These are the activations of a small neural network, seen along a few directions. Each row is one input.
In each table, some parts of the input vary, and every possible input appears once, in random order.
Descriptions start from the smaller parts, as in this example, which fits no table here: one of 2 separate values, together with either a single point or one of 11 places around a ring or (one of 5 places around a ring, together with one of 6 places along a line).
Shared parts are said once, and a part with two or three values counts as separate values.

Other details of the inputs shift rows strongly along two fixed directions, in all tables alike. That doesn't count.

A family of inputs:
row 1: [ -2  17 -10 -27  18 -14  -7  24   9  -4 -12 -18]
row 2: [-11  12  32  31  14  13 -55  -3 -48 -13  33  -3]
row 3: [  6 -15 -28 -14  13   4  -2   7  12   9  -3 -22]
row 4: [ 50  62  67  88  -2 -19 -12 -41 -16  68  25  28]
row 5: [  4 -32 -15 -11 -13   1  22   9  21 -28 -16  13]
row 6: [ 16  15  20  43  19  46 -43   6 -33 -31  11   4]
row 7: [ -2   7  40  42   6  24 -47  19 -36 -26   1   9]
row 8: [-11  29  39  21   7  29 -43  -4 -45 -27  14  11]
row 9: [ 25  31  20  33 -25 -70  32 -40  28  81  -9  24]
row 10: [-18 -14  -9 -20  -6 -17   9  14  14 -19  -8  15]
row 11: [-13  19 -12 -31  13 -25 -10  13   5 -10  -5 -13]
row 12: [  2 -18 -23 -22   4  18   5  -1  10  11  -9 -16]
row 13: [  7 -27 -27 -16  -5   2  16   1   7  -7   7 -11]
row 14: [ -1 -47 -22  -7 -21   2  17   3  14  -8  -4   0]
row 15: [-19  -2  -7 -21  -1 -26  -6  15   8 -11 -18  -2]
row 16: [-12 -24  -8 -14   2 -16  -7  19   7  13 -13 -16]
row 17: [  3 -28 -23 -23 -15  17  24  -6   3  -4   0  -6]
row 18: [ 33  44  10  27 -19 -60  45 -42  26  76  12  27]
row 19: [-19 -11 -18 -32  -6  -2  12  -1  -6   5   7  -3]
row 20: [-22  -3 -10 -35   3 -12  -3  -2  -5  11   0 -15]
row 21: [-22 -30 -16 -15 -12 -16   6   8   6   1   3   4]
row 22: [  4 -18 -22  -6   1   3   5  16  17  -9 -30  -4]
row 23: [ 55  39  12  24 -29 -26  70 -48  35  50 -15  40]
row 24: [-13  13  37  53  12  49 -16  -7 -20 -42  29  -7]
row 25: [-11   9 -15 -29   6 -16   6  12   8 -17   4   3]
row 26: [ -6  14  -5 -34   9   1   2  16   7  -2 -19 -12]
row 27: [-15   7 -12 -36  -1  -1  15   5   2 -13  -5   7]
row 28: [  5 -25  21  54   0  44 -44   2 -31 -13  10   5]
row 29: [ 11 -10 -21 -20   1   2  20   7  14 -26  -4   1]
row 30: [-24 -18 -14  -4   9   6  27  -5  20  -3  13 -36]
row 31: [-10  -6  -6 -33   9  -1  -2   8   2  15  -5 -19]
row 32: [ 12  12  25  35  10  61 -35  -2 -34 -28   4  10]
Each input here is: one of 2 separate values, together with either a single point or (one of 3 separate values, together with one of 5 places around a ring).
The inputs of row 23 and row 17 match in every part but the choice among 2 separate values. If row 22 is changed in the same way as row 23 into row 17, which row does it become? -> row 28
Change only the choice among 3 separate values in row 4. List by row number the other rows that result. -> row 16, row 31

A family of inputs:
row 33: [-20   9   7 -16  10 -15 -39  19 -20  -2  -2  -5]
row 34: [  5 -44 -15   7 -10  33   2  -1  -5 -16   3   2]
row 35: [ 14  -9 -29 -15 -25 -69  69 -21  61  63 -17   4]
row 36: [-19 -25  10   5 -14  -5 -16  -1 -21  -1  16   9]
row 37: [ 33  47  44  49 -19  12  13 -20  -8 -29  -2  62]
row 38: [  7  36  36  41   6   7 -14 -20 -20   7  27   7]
row 39: [ 20  31 -22 -26  -3 -79  47  -8  59  67 -34  -4]
row 40: [-27 -62 -36 -28  -1  22   2  23   6 -34  -4 -24]
row 41: [-23 -25 -27 -40  22  12 -20  38   5 -31 -21 -33]
row 42: [-15 -24 -37 -50  17  36   2  19  -1 -35  -2 -32]
row 43: [ -2  41  40  29   2  -3 -21 -21 -32  16  29  15]
row 44: [ 36  24  30  49   3  25 -21 -10 -17  11  -1  17]
row 45: [ -9   3  -1  -5  13  24  -4   2  -6 -17   9 -18]
What is each input in this table made of? -> either a single point or (one of 3 separate values, together with one of 4 places along a line)
Change only the choice among 3 separate values in row 41. List by row number the other rows that result. -> row 40, row 45

A family of inputs:
row 46: [ 11 -14  -6  14 -10  10  15  -2  13 -17  -8   7]
row 47: [-29  12   8  -8  28  25 -43  21 -28 -41   8 -20]
row 48: [ 35   3 -20  -3 -28 -39  58 -24  46  44 -27  20]
row 49: [ 32  20  25  39 -17  15  19 -38  -9  23  14  25]
row 50: [  6  -4  36  70 -14 -21  -8 -33 -14  60  34   4]
row 51: [ 22  42  46  52  18  22 -35  -6 -26   4   9   1]
row 52: [ -8  22 -12 -34  10 -25   1   3   9  18 -14  -9]
row 53: [  3  30  49  52  -6  11 -24  -9 -28 -16  19  29]
row 54: [ -6 -33 -43 -35   9  21  20  19  27 -23 -14 -24]
row 55: [ 18  41  -7 -22 -10 -63  41 -19  32  52 -12  16]
row 56: [-17 -30   5  -1   0  32 -34  22 -29 -52   3  10]
row 57: [-29 -12  11 -11   3  21 -39  24 -36 -45   8   7]
row 58: [  2  -7   3   8  -6  -2  10   4  10 -17  -7  13]
row 59: [ -8  21 -10 -28   7 -28  14   5  16  -1  -2  -5]
row 60: [ 14 -15 -13   4  -1  26   7  -1   1  -1  -2   1]
row 61: [-40 -65 -36 -41  -4 -25 -12  15   3  25   7 -37]
row 62: [  4  -7  -4   0  -2  25  19 -10   4 -14   7  -5]
row 63: [ -9  -5 -30 -56  21  -5  -9  29   9   1 -23 -33]
The inputs of row 54 and row 60 match in every part but one. If row 50 is changed in the same way as row 54 into row 60, which row does it become? -> row 61
What is each input in this table made of? -> one of 2 separate values, together with either a single point or one of 8 places along a line
Change only the choice among 2 separate values in row 63. List by row number the other rows that result. -> row 51
